These are the activations of a small network on made-up records, seen along a few directions, one row for each record.
Each row is followed by the record's values for the fields G, H, D, S, L, T.
Not every record has every field; a missing one is written missing.
The largest differences between rows may come from other fields.
(in the rows, 500 means zero)
Strong random noise was added to every row along 2 fixed directions; ignore it. To show where, here is one row again and again, with new noise each time:
437; 472; 681; 508; 414; 522; 453; 548; 540; 547; 449; 366; 732; 483; 493
441; 604; 591; 497; 477; 366; 507; 480; 749; 653; 356; 434; 559; 353; 408
480; 489; 571; 540; 453; 578; 453; 516; 448; 512; 488; 414; 655; 512; 570
560; 626; 300; 591; 574; 556; 497; 405; 447; 533; 488; 557; 378; 463; 644

559; 453; 392; 401; 538; 548; 504; 469; 441; 483; 491; 479; 506; 443; 606
G=g2, H=missing, D=d1, S=s1, L=l1, T=t2
571; 453; 697; 489; 485; 404; 498; 572; 711; 583; 472; 407; 550; 380; 600
G=g2, H=h1, D=d2, S=s1, L=l3, T=missing
465; 514; 579; 493; 436; 365; 569; 536; 772; 615; 400; 542; 531; 353; 506
G=g2, H=h3, D=d3, S=s1, L=l3, T=t3
602; 380; 409; 651; 524; 691; 523; 694; 321; 308; 553; 413; 513; 621; 850
G=g2, H=h3, D=d2, S=s4, L=l3, T=missing
498; 695; 454; 460; 434; 307; 556; 421; 792; 635; 383; 468; 412; 379; 399
G=missing, H=missing, D=missing, S=missing, L=missing, T=t3
503; 489; 445; 572; 489; 634; 441; 474; 339; 488; 540; 465; 565; 546; 617
G=missing, H=missing, D=missing, S=missing, L=missing, T=t3
452; 515; 221; 552; 544; 477; 594; 329; 367; 522; 647; 703; 285; 550; 439
G=g2, H=h3, D=d3, S=s1, L=l1, T=t3
580; 557; 423; 514; 455; 504; 477; 479; 489; 494; 497; 524; 451; 511; 523
G=missing, H=missing, D=missing, S=missing, L=missing, T=missing
482; 408; 619; 409; 420; 351; 556; 508; 685; 575; 392; 465; 625; 410; 323
G=g2, H=h3, D=d3, S=s1, L=l1, T=t2
451; 414; 534; 397; 443; 371; 521; 476; 620; 539; 425; 510; 563; 419; 355
G=g2, H=h3, D=d3, S=s1, L=l1, T=t2
347; 598; 536; 679; 819; 512; 681; 463; 460; 658; 476; 527; 445; 389; 530
G=g2, H=h3, D=d3, S=s3, L=l2, T=t3
563; 562; 248; 454; 457; 441; 439; 377; 508; 541; 573; 663; 125; 589; 429
G=g2, H=h1, D=d2, S=s1, L=l1, T=missing
484; 467; 267; 644; 680; 730; 520; 495; 179; 493; 637; 506; 419; 574; 668
G=g2, H=missing, D=d1, S=s4, L=l1, T=t3
674; 331; 348; 536; 451; 710; 410; 465; 231; 357; 707; 529; 428; 709; 637
G=g2, H=h1, D=d2, S=s1, L=l1, T=missing
559; 529; 797; 417; 419; 259; 453; 611; 910; 582; 352; 325; 720; 406; 363
G=g1, H=missing, D=missing, S=missing, L=missing, T=missing
693; 481; 395; 463; 440; 554; 436; 467; 581; 369; 445; 459; 358; 505; 732
G=g2, H=h1, D=d3, S=s1, L=l3, T=t1
552; 481; 591; 484; 394; 478; 450; 550; 584; 519; 436; 440; 606; 482; 450
G=missing, H=missing, D=missing, S=missing, L=missing, T=missing
413; 535; 383; 418; 303; 354; 495; 399; 614; 536; 449; 679; 259; 574; 177
G=g2, H=h3, D=d2, S=s1, L=l1, T=missing
518; 615; 430; 500; 556; 450; 436; 512; 494; 457; 473; 568; 478; 498; 530
G=g1, H=missing, D=missing, S=missing, L=missing, T=t2
309; 257; 588; 540; 403; 572; 497; 498; 284; 513; 642; 502; 677; 632; 336
G=g2, H=h3, D=d3, S=s1, L=l1, T=t3
362; 490; 524; 495; 465; 602; 400; 464; 481; 540; 637; 604; 517; 577; 348
G=g2, H=h1, D=d3, S=s1, L=l1, T=t3
506; 371; 760; 468; 315; 553; 406; 630; 502; 473; 475; 346; 814; 553; 451
G=missing, H=missing, D=missing, S=missing, L=missing, T=missing
582; 478; 666; 431; 441; 359; 575; 539; 780; 570; 327; 445; 599; 459; 429
G=g2, H=h3, D=d3, S=s1, L=l2, T=t1
579; 664; 501; 495; 630; 485; 568; 599; 702; 520; 415; 414; 424; 245; 718
G=g2, H=h1, D=d3, S=s4, L=l3, T=t2
571; 559; 444; 496; 414; 407; 407; 475; 541; 442; 527; 487; 377; 628; 452
G=g1, H=missing, D=missing, S=missing, L=missing, T=missing
588; 535; 518; 430; 303; 453; 471; 539; 580; 485; 474; 450; 523; 555; 451
G=missing, H=missing, D=missing, S=missing, L=missing, T=missing
618; 505; 431; 446; 450; 640; 458; 497; 437; 469; 450; 541; 453; 600; 512
G=g2, H=missing, D=d1, S=s1, L=l1, T=t1
592; 625; 398; 529; 518; 353; 452; 450; 594; 531; 490; 522; 297; 549; 505
G=g1, H=missing, D=missing, S=missing, L=missing, T=missing
510; 596; 450; 393; 438; 316; 485; 468; 812; 629; 448; 562; 263; 551; 228
G=g2, H=h1, D=d2, S=s1, L=l1, T=missing
585; 502; 527; 354; 306; 351; 510; 481; 753; 473; 357; 441; 402; 503; 492
G=g2, H=h2, D=d3, S=s1, L=l3, T=t1
595; 446; 489; 545; 415; 645; 419; 540; 320; 422; 566; 484; 587; 598; 592
G=missing, H=missing, D=missing, S=missing, L=missing, T=missing
552; 437; 597; 510; 384; 573; 426; 573; 428; 468; 515; 435; 654; 557; 521
G=missing, H=missing, D=missing, S=missing, L=missing, T=missing
631; 539; 526; 454; 332; 361; 478; 576; 604; 388; 474; 482; 563; 597; 459
G=g1, H=missing, D=missing, S=missing, L=missing, T=missing
518; 555; 454; 480; 375; 526; 476; 488; 464; 502; 508; 453; 519; 579; 517
G=missing, H=missing, D=missing, S=missing, L=missing, T=t3
382; 487; 577; 620; 706; 592; 599; 463; 343; 605; 596; 427; 595; 463; 470
G=g2, H=missing, D=d1, S=s3, L=l1, T=t3
337; 278; 757; 509; 473; 700; 366; 711; 386; 481; 634; 323; 849; 702; 450
G=g2, H=h1, D=d3, S=s2, L=l1, T=t3
393; 312; 593; 503; 376; 516; 427; 553; 373; 536; 526; 578; 571; 650; 306
G=g2, H=h3, D=d2, S=s1, L=l1, T=missing
401; 558; 478; 527; 724; 411; 550; 503; 513; 703; 450; 521; 394; 374; 407
G=g2, H=h2, D=d3, S=s4, L=l1, T=t2
222; 283; 637; 533; 413; 618; 434; 547; 252; 523; 632; 556; 705; 709; 289
G=g2, H=h3, D=d3, S=s1, L=l1, T=t3
430; 441; 687; 362; 413; 337; 487; 541; 763; 555; 367; 425; 617; 313; 419
G=g2, H=h2, D=d3, S=s1, L=l2, T=t2
363; 435; 445; 553; 574; 529; 474; 449; 384; 624; 593; 598; 442; 575; 428
G=g2, H=h2, D=d3, S=s1, L=l1, T=t3
707; 464; 186; 513; 560; 500; 499; 375; 408; 417; 594; 679; 239; 507; 601
G=g2, H=h2, D=d2, S=s1, L=l1, T=missing
488; 576; 395; 563; 485; 430; 503; 430; 559; 570; 455; 529; 444; 432; 456
G=missing, H=missing, D=missing, S=missing, L=missing, T=t3
623; 680; 310; 456; 443; 405; 488; 426; 632; 508; 419; 559; 291; 521; 483
G=missing, H=missing, D=missing, S=missing, L=missing, T=t1
349; 477; 815; 541; 506; 426; 542; 601; 523; 610; 446; 527; 623; 362; 411
G=g2, H=h3, D=d2, S=s3, L=l3, T=missing
637; 429; 416; 565; 435; 710; 409; 530; 237; 377; 590; 501; 565; 636; 679
G=missing, H=missing, D=missing, S=missing, L=missing, T=missing
546; 628; 452; 479; 531; 380; 517; 460; 692; 567; 362; 470; 476; 381; 472
G=missing, H=missing, D=missing, S=missing, L=missing, T=t2

Which values does each new row have?
463; 500; 499; 569; 451; 514; 452; 494; 441; 532; 500; 477; 565; 511; 500
G=missing, H=missing, D=missing, S=missing, L=missing, T=t3
523; 588; 570; 472; 439; 322; 493; 504; 780; 640; 356; 480; 496; 362; 342
G=missing, H=missing, D=missing, S=missing, L=missing, T=missing
288; 201; 724; 514; 337; 667; 378; 549; 127; 421; 616; 538; 725; 708; 341
G=g2, H=h3, D=d2, S=s1, L=l1, T=missing
527; 456; 422; 458; 577; 523; 489; 478; 440; 471; 529; 526; 479; 508; 617
G=g2, H=h2, D=d3, S=s1, L=l1, T=t2
605; 492; 638; 479; 358; 473; 369; 551; 578; 369; 537; 430; 647; 561; 460
G=g1, H=missing, D=missing, S=missing, L=missing, T=missing
450; 437; 472; 528; 379; 551; 408; 528; 258; 297; 613; 475; 613; 684; 607
G=g1, H=missing, D=missing, S=missing, L=missing, T=t3
538; 561; 353; 576; 535; 573; 473; 425; 416; 529; 498; 511; 443; 491; 621
G=missing, H=missing, D=missing, S=missing, L=missing, T=t3
290; 449; 500; 620; 730; 604; 550; 473; 261; 634; 605; 630; 522; 605; 448
G=g2, H=h3, D=d3, S=s1, L=l1, T=t3
338; 414; 859; 541; 562; 463; 512; 581; 647; 616; 497; 320; 720; 398; 571
G=g2, H=h1, D=d3, S=s1, L=l3, T=t3
583; 541; 440; 460; 354; 496; 461; 504; 481; 422; 468; 467; 489; 615; 506
G=missing, H=missing, D=missing, S=missing, L=missing, T=t1
628; 573; 544; 447; 535; 498; 462; 577; 549; 398; 445; 407; 699; 440; 644
G=g1, H=missing, D=missing, S=missing, L=missing, T=t2
327; 566; 432; 535; 542; 338; 556; 405; 718; 656; 400; 632; 343; 395; 379
G=g2, H=h3, D=d3, S=s1, L=l3, T=t3
602; 529; 305; 558; 632; 525; 471; 446; 330; 369; 521; 521; 481; 536; 710
G=g1, H=missing, D=missing, S=missing, L=missing, T=t2
485; 558; 481; 525; 475; 456; 472; 472; 586; 571; 431; 497; 507; 467; 444
G=missing, H=missing, D=missing, S=missing, L=missing, T=t3
462; 439; 446; 529; 669; 515; 584; 422; 263; 504; 570; 565; 480; 416; 539
G=g2, H=h3, D=d3, S=s3, L=l1, T=t2
621; 477; 531; 497; 484; 599; 447; 620; 580; 393; 394; 311; 454; 480; 758
G=g2, H=h1, D=d3, S=s4, L=l3, T=t1
650; 505; 159; 532; 479; 794; 427; 331; 169; 317; 550; 682; 219; 688; 611
G=g2, H=missing, D=d1, S=s1, L=l1, T=t1
321; 435; 634; 510; 474; 460; 551; 439; 609; 523; 493; 543; 639; 513; 333
G=g2, H=h3, D=d3, S=s1, L=l2, T=t3
538; 460; 643; 478; 369; 486; 444; 575; 558; 517; 456; 413; 653; 505; 445
G=missing, H=missing, D=missing, S=missing, L=missing, T=missing
498; 558; 519; 534; 482; 489; 496; 476; 573; 544; 452; 423; 583; 423; 535
G=missing, H=missing, D=missing, S=missing, L=missing, T=t3
331; 430; 529; 703; 743; 586; 629; 421; 137; 574; 687; 582; 542; 515; 474
G=g2, H=h3, D=d3, S=s3, L=l1, T=t3
510; 401; 560; 436; 569; 517; 491; 559; 431; 540; 528; 499; 611; 496; 547
G=g2, H=h2, D=d3, S=s1, L=l1, T=t2
598; 664; 280; 539; 502; 486; 450; 412; 461; 396; 590; 575; 309; 533; 651
G=g1, H=missing, D=missing, S=missing, L=missing, T=t3
